These are the activations of a small neural network, seen along a few directions. Each row is one input.
In each table, some parts of the input vary, and every possible input appears once, in random order.
A made-up example of a description, with smaller parts first: one of 2 separate values, together with either a single point or one of 11 places along a line or (one of 6 places along a line, together with one of 8 places around a ring).
Shared parts are said once, and a part with two or three values counts as separate values.

Other details of the inputs shift rows strongly along two fixed directions, in all tables alike. That doesn't count.

Table:
x1: [  3  -6   1  11  -1   7  -5 -12  -2   3   0   4   6]
x2: [  7 -11   2   8  -1  -2  -8  -7  -4   1   5   5   5]
x3: [  4  -7  -1  10   1   7  -4 -11  -3   4   0   3   7]
x4: [  7 -10   1   8  -3   1  -7 -10  -5   3   1   5   2]
x5: [  4  -6   0  10  -1   6  -5 -12  -2   3   0   3   7]
x6: [ 3 -5  1 13  1  5 -5 -6  1  6  4  4 10]
x7: [-16 -26  -9  16  -9  11  -2   4  -5  -4  -4 -11   3]
x8: [-16 -26  -8  18  -5   5  -5   9  -4  -8   3 -11   5]
x9: [ -8  26  23 -76  27 -13  43  53  74 -14 -54  -1 -20]
x10: [ -9  26  24 -75  26 -14  42  53  76 -13 -56   1 -21]
x11: [  8 -11   1   7  -3   2  -6 -10  -5   4   1   5   4]
x12: [  3  -7   0  11  -3   5  -4 -11  -1   6   1   4   7]
x13: [  7 -10   1   8  -3   1  -6 -10  -4   4   1   5   4]
x14: [ 2 -5  1 13  2  5 -5 -6  0  6  4  3 11]
x15: [-17 -24  -9  19  -6   9  -4   8  -2  -5   0 -12   6]
x16: [  7 -10   1   8   1  -1  -9  -9  -5  -2   4   4   5]
x17: [  8 -10   2   8  -1  -1  -8  -7  -5   1   5   5   5]
x18: [-14  57 -15 -32 -13 -12  20  13 -30  -1  14 -17 -35]
x19: [ 2 -4  1 13  3  5 -6 -8 -1  3  4  1 10]
x20: [  4  -7   0  10  -2   7  -4 -10  -2   6   1   4   7]
x21: [ 4 -6  0 11  3  0 -8 -7 -2 -1  6  3  9]
x22: [  4  -7   0  10  -1   6  -4 -10  -3   6   1   4   8]
x23: [  8 -10   1   7  -2   2  -6 -10  -6   4   1   4   5]
x24: [  7 -11   1   8   2  -1  -8  -8  -6  -1   4   4   5]
x25: [  4  -7   0  11  -3   6  -5 -11  -1   5   0   4   6]
x26: [ 13 -39  39 -40  38  -5  14  31  96 -14 -66  21  15]
x27: [-14  55 -14 -29 -13 -16  18  17 -26  -3  17 -14 -34]
x28: [ 2 -4  0 13  3  5 -7 -8  0  3  3  2 10]
x29: [  8 -11   0   7   0   3  -6 -11  -6   2   1   3   4]
x30: [  3  -6   0  11  -3   6  -5 -12  -2   5   0   4   6]
x31: [-12 -29  -7  14  -7   4  -7   7  -7  -9   0 -10   1]
x32: [ 5 -8  1 12  3  0 -6 -5 -1  1  7  3  9]
x33: [ 2 -5  0 13  4  5 -6 -7 -1  4  4  2 10]
x34: [  4  -7   1   9   0   7  -5 -12  -3   4   0   2   7]
x35: [-14  57 -15 -30 -16 -12  19  14 -28   0  14 -15 -36]
x36: [  8 -11   2   8   1  -1  -8  -7  -5   0   5   4   5]
x37: [-17  57 -15 -27  -8 -13  19  19 -24  -3  20 -16 -29]
x38: [-12 -29  -8  13  -9   7  -5   4  -8  -7  -4 -11   0]
x39: [ 4 -7  2 11  4  0 -8 -7 -2  0  6  3  9]
x40: [ 2 -4  1 14  1  4 -7 -7  1  4  3  3  9]
x41: [ 16 -42  38 -43  36  -5  14  28  89 -14 -65  21  13]
x42: [-16  58 -16 -27 -14  -7  23  14 -26   2  16 -17 -31]
x43: [-14  56 -14 -31 -11 -15  18  16 -29  -4  18 -17 -34]
x44: [ 3 -6  1 12  1  0 -8 -6  0  1  6  5  8]
x45: [  7 -10   0   7  -1   2  -8 -12  -5   1   0   3   4]
x46: [ 7 -9  2  9  0 -1 -9 -8 -5 -2  4  5  4]
x47: [ 4 -6  2 12  3  0 -8 -6 -1 -1  6  4  9]
x48: [ 2 -4  1 14  2  5 -6 -8  0  3  3  2  9]
x49: [  7 -10   2   8  -2   3  -7 -11  -5   1   0   4   3]
x50: [ 4 -7  1 12  1  0 -7 -5 -1  2  7  5  9]
x51: [ 2 -4  0 14  1  4 -5 -7  1  6  4  3 10]
x52: [-17  57 -14 -26 -10 -15  20  20 -21  -1  19 -14 -29]
x53: [  9 -11   1   7  -1   2  -6 -10  -5   3   2   3   4]
x54: [-14  56 -14 -30 -13 -16  17  17 -27  -3  17 -14 -34]
x55: [ 4 -7  1 12  3  0 -6 -5 -1  2  7  4 10]
Description of these inputs: one of 5 places around a ring, together with either a single point or one of 10 places around a ring.
Question: Changing only the place on the ring of 5 turns x30 into x54. The same change can be made to x7. Which row results?
Answer: x31
Question: Changing only the place on the ring of 5 turns x23 into x22. The same change can be made to x11. Which row results?
Answer: x20
Question: Start at x10 and move only the place on the ring of 10, one step at a time. The first step leads to x51. Which rows follow, in order?
Answer: x6, x14, x9, x33, x19, x28, x48, x40
Question: Start at x28 and move only the place on the ring of 5, one step at a time. The first step leads to x5. Which rows follow, in order?
Answer: x45, x16, x21
Question: Which other rows agree with x44 in the place on the ring of 5? List them by row number.
Answer: x8, x21, x26, x32, x37, x39, x47, x50, x52, x55

Table:
x56: [ 23  52   0  34   0   7 -12 -48 -26  36  40  22  23]
x57: [  3   2  -7  32  -6  -9 -21 -16 -45  -9  45  -5   6]
x58: [-17  -3 -26  45 -24  15  -8  -6 -34  10  32 -13   6]
x59: [-25  23 -13 -20  -3   6  27  33  12  -8  -8 -20 -13]
x60: [ 29 -52  38 -34  32 -20  -1  18  69 -13 -51  29  19]
x61: [  8 -79  12  46  11  30 -16 -18  24  10 -24   7  43]
x62: [-17  27  -1 -17   7 -17   8  39  15 -10   2 -15 -18]
x63: [-25  17  -5 -21  -7   4  29  30   9   7 -14 -18 -19]
x64: [  8  24   2 -42   7 -27  11  16  -6 -11   0  -1 -17]
x65: [ -8   4 -17  42  -1   0 -25  -8 -39  -2  39 -17   7]
x66: [  0   0 -13  28 -30  13 -18 -28 -47  13  19  -2  -6]
x67: [  8 -78  11  40  -3  24 -22 -34  26   5 -29  11  36]
x68: [  7  24   2 -41   4 -28  10  18  -4 -10   0   0 -17]
x69: [ -8  25  -1 -36 -10   3  16  10  -3  -4 -20  -9 -25]
x70: [ -7  25   8 -27   4 -24  13  30   6 -18   7  -4 -18]
x71: [ 30 -52  38 -33  29 -21  -2  19  72 -12 -50  30  17]
x72: [ 20  -4 -12  18 -21  -5 -20 -27 -49  11  37   6  -8]
x73: [ 34 -75  18  34   6  13 -29 -35  21   5 -26  31  23]
x74: [ 16  78  13 -29  13  -8  21  -4  25  24   3  19  -2]
x75: [ 10  20   2 -45  -2 -16  14  13  -3  -3  -2   2 -28]
x76: [-15  -5 -20  38 -15  21  -3 -16 -46  14  24 -20   6]
x77: [ 25 -49  31 -31  27   3   5   3  66 -12 -66  24   3]
x78: [ 25 -48  31 -32  30   4   5   2  64 -13 -66  23   3]
x79: [-26  22 -11 -19  -6   4  27  35  13  -4  -8 -17 -14]
x80: [-34  22  -8 -19   4  -8  18  38  14 -12   2  -9 -10]
x81: [ 12  21   1 -47   4 -13  14   9  -5  -7  -3  -2 -27]
x82: [-33  22  -8 -18   1 -10  17  39  16 -11   3  -8 -12]
x83: [-32  23  -9 -21  10  -5  18  34  11 -16   1 -13  -9]
x84: [ -8   4 -17  42  -4  -1 -25  -7 -38  -2  40 -16   8]
x85: [ 49 -23  33  36  37  19 -24 -55  44  26 -11  44  61]
x86: [  3   2  -7  33  -9 -10 -21 -14 -44  -9  46  -4   6]
x87: [ 12  21   1 -46   1 -15  14  10  -3  -6  -2  -1 -27]
x88: [ 32 -74  18  33   8  14 -28 -36  18   4 -27  30  24]
x89: [ -8  25   0 -36  -7   5  16   8  -5  -4 -20  -9 -25]
x90: [-25  17  -4 -22  -4   5  30  29   7   6 -15 -19 -17]
x91: [ 16  79  12 -31  19  -5  22  -8  22  20   1  16   1]
x92: [  2   1  -6  36 -15 -13 -22 -10 -41  -4  47   0   3]
x93: [  0 -76  10  47  21  16 -27  -9  35  -8  -9  17  51]
x94: [-14  -4 -22  34 -33  12 -11 -29 -39  11  19 -13  -2]
x95: [-18  27  -1 -18   9 -16   9  38  13 -11   0 -16 -16]
x96: [ -1   0 -13  27 -28  14 -17 -29 -50  12  18  -3  -5]
x97: [-16  -2 -27  42 -16  20  -7 -10 -39   4  30 -18  10]
x98: [-13  -3 -22  30 -25  17 -10 -34 -44   6  17 -17   1]
x99: [-22  21  -9 -30 -13   3  23   9   6  -6 -20 -19 -21]
Question: Changing only one part turns x95 into x84. The same change can be made to x79. Which row results?
Answer: x59
Question: Describe the family of inputs behind these rows.
Answer: one of 4 places along a line, together with either a single point or one of 10 places around a ring
Question: Which other rows agree with x97 in the place on the line of 4? List them by row number.
Answer: x57, x64, x65, x76, x78, x81, x83, x85, x89, x98
Question: Which other rows does x92 become when the place on the ring of 10 takes its other values? List them by row number.
Answer: x58, x62, x63, x66, x71, x72, x73, x82, x94
Question: Which other rows does x74 become when the place on the line of 4 takes its other values? List them by row number.
Answer: x56, x85, x91

Table:
x100: [-8  8 -6 -3 -4  2  5  5  1  0  0 -3 -4]
x101: [-3  6 -2 -5 -3  0  6  2 -4 -2 -3 -6 -7]
x102: [-9  8 -2 -4  1  1  7  7 -2 -1  2 -5 -1]
x103: [-7  8 -6 -4 -2  3  5  4  0 -2  0 -5 -4]
x104: [  9 -34 -21  87 -23  22 -47 -57 -70  19  50   0  29]
x105: [-3  5 -3 -6 -2 -5  2  7 -4 -2  1  0 -8]
x106: [ 15 -64  24  16  23   9 -11  -3  55  -1 -35  18  33]
x107: [ 16 -64  24  15  26  10 -12  -3  55  -3 -35  17  34]
x108: [ 20  30   8 -13   8  -7   1 -14   1   9   6  14   0]
x109: [-9  8 -2 -3 -1  1  7  8 -1  1  2 -3 -1]
x110: [-4  4 -2 -8 -3  0  5  2 -4 -3 -1 -3 -9]
x111: [-6  7 -2 -4 -4  2  3  5 -2  3 -3 -5 -6]
x112: [-2  5 -1 -5 -3 -3  3  9 -2 -2  4 -4 -6]
x113: [-1  5 -2 -6  0 -3  3  9 -3 -4  4 -5 -6]
x114: [ -3   3  -3 -10  -4  -5   3   4  -4  -1   0  -3  -6]
x115: [-4  6 -2 -5 -5  0  7  3 -3  0 -3 -5 -7]
x116: [-7  8  0 -3 -2 -5  1  7  0 -4  3 -4 -4]
x117: [ 19  30   9 -12   6  -8   2 -13   1  11   6  15  -1]
x118: [ -2   3  -3 -10  -2  -5   3   3  -5  -3   0  -5  -6]
x119: [-3  5 -3 -6  1 -4  2  7 -5 -4  1 -1 -8]
x120: [-6  8 -1 -3  0 -5  1  6 -1 -6  3 -5 -4]
x121: [-4  4 -2 -7 -6  0  5  2 -3 -1 -1 -2 -9]
Question: Changing only one part turns x105 into x119. The same change can be made to x117. Which row results?
Answer: x108
Question: Describe the family of inputs behind these rows.
Answer: one of 2 separate values, together with either a single point or one of 10 places around a ring
Question: Which other rows does x115 become when the choice among 2 separate values takes its other values? List them by row number.
Answer: x101
